Here are a small network's activations along a few directions, averaged over the inputs that share one value of a field.
Values that are neighbours, or in one group, have similar rows; names and order tell nothing.
In the rows, 500 means zero.
Random noise pushes rows far along 6 fixed directions. That doesn't count. These rows show it; they differ only by the noise:
305,603,656,480,452,610,460,374,525,554,487,554,362,508,499,508,447,574,357,543
504,527,416,409,740,403,543,529,427,589,574,461,505,460,439,360,702,496,402,454
286,832,636,483,406,504,401,293,501,414,517,570,375,586,560,261,575,395,319,726
563,484,474,498,723,369,558,540,429,444,482,526,482,474,556,297,661,358,408,587
588,420,462,545,653,411,565,569,458,457,408,631,482,543,577,332,573,422,479,552
480,522,493,538,541,508,522,518,525,583,453,579,437,635,404,503,498,681,466,497
385,564,497,403,598,523,498,464,463,662,573,451,460,454,403,501,580,607,408,400
501,653,280,525,301,444,447,542,428,635,418,650,608,690,469,369,502,573,766,345


Sif, 15 values:
n11: 600,221,601,644,618,567,562,626,587,495,308,707,362,520,528,597,384,669,533,462
n6: 584,492,344,508,576,409,494,601,579,415,553,658,554,807,492,402,583,677,506,529
n8: 672,494,398,585,495,352,511,517,569,459,536,432,534,569,257,679,530,705,562,447
n3: 352,584,357,297,556,615,483,550,631,729,735,465,525,646,266,560,604,883,402,340
n14: 510,516,461,440,316,512,417,500,507,583,565,495,605,414,570,394,560,374,580,445
n7: 468,535,642,418,279,545,422,356,467,405,546,462,460,340,667,630,335,285,554,383
n15: 292,640,461,365,305,770,438,342,500,550,557,714,592,538,627,343,416,407,602,468
n9: 578,441,653,628,606,450,585,528,509,439,456,247,414,401,369,696,419,613,436,612
n4: 632,660,288,609,232,253,421,618,390,391,413,243,788,491,503,419,574,142,807,617
n10: 461,287,549,312,678,566,547,485,578,596,601,461,517,331,583,451,622,458,345,415
n1: 453,467,604,601,455,537,536,481,514,462,376,624,368,540,618,484,396,467,450,613
n12: 429,578,366,381,428,737,400,390,503,507,537,693,583,608,552,335,485,482,505,461
n5: 623,515,323,425,633,465,568,632,479,622,697,135,616,493,229,677,620,653,568,373
n2: 443,555,562,363,485,450,477,325,472,398,635,580,506,348,664,375,560,299,384,477
n13: 534,458,386,470,527,452,470,518,412,562,539,442,601,363,489,599,493,498,588,309
The values of Sif form a tree with 6 forks.
Which values are neighbours of n13? Give them in the order they are listed.
Answer: n6, n9, n2
Which values are neighbours of n4? Give them in the order they are listed.
Answer: n10

Kemi, 12 values:
l3: 343,574,645,448,609,565,494,374,518,544,548,545,284,537,411,638,420,718,259,491
l10: 430,348,800,555,320,727,445,456,630,379,498,287,421,361,479,899,262,511,409,625
l4: 404,585,581,447,456,733,467,326,544,427,541,583,446,632,475,444,412,548,368,595
l2: 336,554,608,354,635,559,536,467,479,558,694,159,488,273,428,638,583,435,316,575
l9: 549,583,546,622,525,409,498,631,482,496,411,354,460,550,463,488,496,506,597,642
l11: 467,591,375,524,438,362,466,499,274,604,398,498,543,378,598,309,601,279,618,375
l7: 251,406,749,498,488,727,521,407,603,662,481,441,421,391,454,680,377,613,290,579
l5: 214,741,656,353,290,629,404,240,731,618,629,620,313,688,372,557,497,821,208,481
l12: 847,144,329,678,815,303,693,761,689,391,353,868,461,896,460,474,524,889,496,515
l8: 438,425,684,415,443,640,416,360,627,426,515,627,400,339,604,495,466,396,345,517
l1: 569,423,369,460,716,518,569,567,442,515,540,677,497,532,574,317,598,514,512,443
l6: 520,507,516,456,608,543,500,339,577,311,496,987,465,645,766,35,592,363,315,628
The values of Kemi form a 3 by 4 grid.
Which values are neighbours of l8? Give them in the order they are listed.
Answer: l10, l5, l6
Which values are neighbours of l9? Give them in the order they are listed.
Answer: l11, l7, l1
